Here are a small network's activations along a few directions, averaged over the inputs that share one value of a field.
Values that are neighbours, or in one group, have similar rows; names and order tell nothing.
(in the rows, 500 means zero)
Strong random noise was added to every row along 20 fixed directions; ignore it. To show where, here is one row again and again, with new noise each time:
[364 636 520 362 634 480 456 448 337 404 393 675 649 643 486 567 392 373
 544 428 383 625 426 544 554 280 595 397 430 588 379 645 560 399 584 482]
[608 266 474 343 535 563 404 424 574 603 657 504 439 470 598 476 624 389
 443 393 597 491 540 393 487 652 524 494 609 208 515 402 504 547 513 609]
[690 256 429 612 517 544 379 562 445 513 453 465 480 422 598 415 644 511
 371 363 541 550 745 571 594 560 372 566 417 482 491 518 501 473 636 452]
[520 344 333 666 714 595 545 516 548 506 414 469 468 680 585 502 571 469
 458 454 474 503 485 396 503 469 620 560 543 520 586 439 596 488 490 440]
[406 529 370 598 533 645 479 544 596 466 490 526 577 639 371 571 489 485
 257 643 498 397 464 393 423 429 405 535 512 655 620 527 610 488 376 483]
[322 538 539 587 668 333 402 299 363 392 289 562 495 452 534 428 421 364
 461 585 492 460 522 307 683 559 532 669 593 362 414 693 437 535 374 360]
[581 271 548 550 541 423 555 444 667 540 594 547 414 486 643 376 524 634
 557 288 427 542 481 495 544 550 563 417 549 429 523 388 587 594 368 563]
[512 395 430 475 620 324 543 425 575 596 497 528 320 317 522 326 485 409
 505 376 671 428 551 449 554 429 429 405 561 403 438 698 547 542 352 574]
[576 441 669 522 320 549 444 528 394 575 568 341 759 582 478 400 470 486
 437 363 412 667 573 258 601 474 476 279 584 515 578 658 485 555 382 433]
[479 490 537 290 504 409 456 478 380 515 389 413 365 265 582 550 521 420
 477 490 492 550 606 477 545 438 503 595 488 445 523 519 589 717 538 530]
[530 407 646 449 340 548 596 650 620 577 651 461 685 408 449 442 493 605
 531 538 539 492 634 512 428 584 428 474 567 683 625 578 527 443 294 423]
[682 407 564 501 275 681 415 316 510 550 507 618 599 626 494 451 436 469
 452 515 549 561 546 533 756 648 390 548 558 520 586 496 414 384 529 408]
[400 488 599 511 360 480 379 481 501 443 507 381 559 424 495 425 490 541
 668 615 603 353 548 352 443 778 651 566 496 394 458 469 220 564 383 566]
[557 413 264 857 780 340 643 411 484 476 408 492 467 667 609 465 393 415
 431 468 510 559 498 390 477 440 568 593 444 497 431 574 430 464 570 510]
[519 409 326 552 446 482 609 433 489 691 622 420 418 464 600 610 372 510
 308 344 481 565 446 430 238 457 418 276 447 573 582 462 710 495 419 468]
[410 635 646 468 651 422 392 600 516 411 427 519 510 546 374 496 610 515
 419 601 424 453 530 412 491 430 496 589 530 419 539 484 449 697 477 518]
[450 603 498 465 633 404 595 609 411 375 519 695 643 443 422 548 389 526
 415 453 566 553 511 558 517 363 486 375 393 514 539 525 576 437 462 477]
[359 600 474 469 490 346 601 599 487 498 484 519 486 379 504 443 386 547
 606 433 507 501 411 552 569 344 499 376 498 613 441 579 564 459 429 522]
[429 381 446 441 320 614 473 510 441 418 466 368 653 403 622 516 472 467
 562 605 448 482 515 390 515 609 630 671 425 663 476 498 483 518 467 594]
[479 573 478 622 545 442 641 457 567 405 394 468 419 553 485 521 410 589
 653 534 453 488 465 542 520 386 616 549 444 688 505 509 499 611 442 571]
[611 336 711 403 468 609 498 563 542 483 546 428 664 569 549 455 685 474
 639 539 429 578 584 491 501 628 634 618 547 444 526 502 477 522 497 464]
[480 401 443 464 445 581 486 578 457 504 455 600 574 547 623 557 496 538
 411 520 461 552 425 630 351 587 563 495 288 527 574 300 602 390 580 400]


Values of LUZ:
mub: [625 593 610 680 474 286 564 373 488 570 525 630 538 582 504 302 349 572
 612 373 449 572 409 542 573 486 429 358 422 550 380 580 267 403 510 517]
vukat: [517 445 534 347 441 519 534 573 451 485 443 457 559 385 506 462 459 450
 516 532 664 525 584 448 462 522 649 437 433 433 615 527 519 580 427 497]
lides: [624 378 583 430 500 618 428 462 372 438 289 379 462 592 571 500 678 399
 584 399 403 674 596 640 508 373 629 452 333 468 441 633 680 608 622 449]
kaza: [544 573 476 276 494 483 558 608 507 713 643 524 424 454 537 504 546 458
 421 411 399 572 314 513 482 350 406 394 591 436 512 360 605 486 663 584]
veka: [393 539 417 322 425 589 512 704 465 652 472 472 635 514 532 544 402 444
 393 640 503 533 490 465 377 468 511 542 480 655 679 393 521 464 553 461]
nezug: [497 433 350 549 530 582 416 690 531 426 379 544 514 539 510 397 621 503
 480 547 552 461 511 650 568 430 464 564 370 575 472 488 507 405 639 552]
divel: [393 455 493 670 580 475 532 474 440 260 472 367 566 357 519 711 423 618
 367 568 409 513 736 407 395 549 539 660 511 581 555 546 620 661 336 435]
tizo: [411 450 452 561 530 433 430 386 428 423 572 420 371 240 553 561 464 628
 554 288 493 404 630 465 441 579 508 373 499 472 371 515 531 562 372 549]
pip: [484 469 514 562 350 513 376 603 534 468 537 520 558 447 442 422 474 643
 442 519 578 424 596 576 392 647 459 395 369 488 482 454 363 449 503 520]
tegud: [524 431 496 407 401 595 413 578 613 448 558 486 599 691 482 651 441 489
 407 572 484 652 677 697 402 460 483 553 496 511 521 481 507 533 687 589]
babo: [568 439 385 624 568 543 621 481 453 456 617 495 512 447 515 617 502 529
 368 427 529 546 540 547 410 491 430 423 466 458 525 483 666 417 495 434]
buf: [395 640 676 473 487 453 575 335 590 451 591 553 465 443 350 581 312 650
 670 483 565 423 579 528 419 561 554 325 643 511 524 591 459 544 218 464]
The values of LUZ form 4 separate groups.
Question: List the group mates of tizo, in the order listed.
Answer: veka, babo
Question: List the group mates of buf, in the order listed.
Answer: kaza, pip
Question: List the group mates of divel, in the order listed.
Answer: vukat, tegud

Values of ZANI:
lugi: [342 452 552 359 808 479 623 495 324 173 588 747 795 337 578 566 586 375
 750 511 558 463 433 482 589 645 768 655 497 345 301 572 559 212 394 445]
gebas: [725 370 353 914 567 240 774 621 559 438 429 459 495 461 593 307 435 612
 162 511 437 615 424 455 407 345 423 484 133 517 588 441 590 707 492 631]
zova: [534 474 740  64 555 417 518 550 537 564 509 673 670 586 626 349 544 372
 886 583 452 549 376 532 271 603 906 596 302 458 398 373 197 519 656 742]
mabev: [523 616 720 660 442 329 487 402 760 611 493 565 259 433 401 310 552 689
 524 699 440 283 467 571 522 697 287 734 639 480 494 432 289 590 382 424]
veta: [456 555 470 527 385 579 404 795 561 517 667 419 582 573 412 577 640 534
 441 556 546 520 540 636 671 518 272 573 721 436 499 430 484 329 686 423]
zekot: [671 353 297 681 527 591 619 379 239 536 428 272 462 287 659 509 490 492
 686 327 590 456 659 279 487 608 650 537 402 743 499 559 411 444 476 463]
pobiv: [632 474 588 506 664 606 763 692 594 419 585 579 561 486 381 637 593 691
 589 427 487 549 674 827 266 346 517 374 384 749 606 538 750 409 433 385]
denok: [640 717 652 549 368 685 471 378 309 607 427 314 410 626 345 674 553 520
 413 486 447 580 473 382 529 477 430 327 612 410 732 439 567 617 499 219]
nep: [672 437 623 289 431 752 417 213 599 689 415 613 492 818 516 639 434 380
 533 640 416 606 660 562 491 597 519 774 629 729 691 456 403 529 624 389]
ran: [441 288 544 561 517 557 624 579 500 534 558 256 437 358 679 592 546 725
 635 248 385 575 599 383 485 568 684 379 710 542 693 363 795 615 229 298]
kadot: [632 585 478 520 525 348 552 642 410 555 439 681 604 543 455 244 382 452
 409 431 664 587 394 506 670 375 481 268 325 324 542 472 330 436 637 557]
matu: [413 468 550 402 554 528 454 375 359 357 665 672 804 376 408 606 390 394
 289 453 557 523 648 345 517 530 377 416 543 487 478 755 622 391 258 445]
tareg: [482 686 450 550 414 420 456 414 610 769 613 481 450 661 325 457 290 429
 406 560 658 418 492 343 406 493 309 370 686 524 537 612 225 464 473 544]
bura: [600 525 436 323 460 670 290 528 460 404 716 611 530 344 356 582 620 511
 400 402 656 362 613 529 522 559 364 409 446 385 424 405 389 456 626 749]
vop: [660 691 565 654 319 365 534 196 358 550 476 546 340 371 449 479 420 516
 433 509 461 481 378 569 515 545 246 462 350 505 364 590 412 457 546 433]
The values of ZANI form a line.
Question: Name the neighbours of tareg, in listed order.
Answer: ran, vop
Question: Name the neighbours of pobiv, in listed order.
Answer: gebas, kadot
Question: Name the neighbours of nep, in listed order.
Answer: zova, zekot
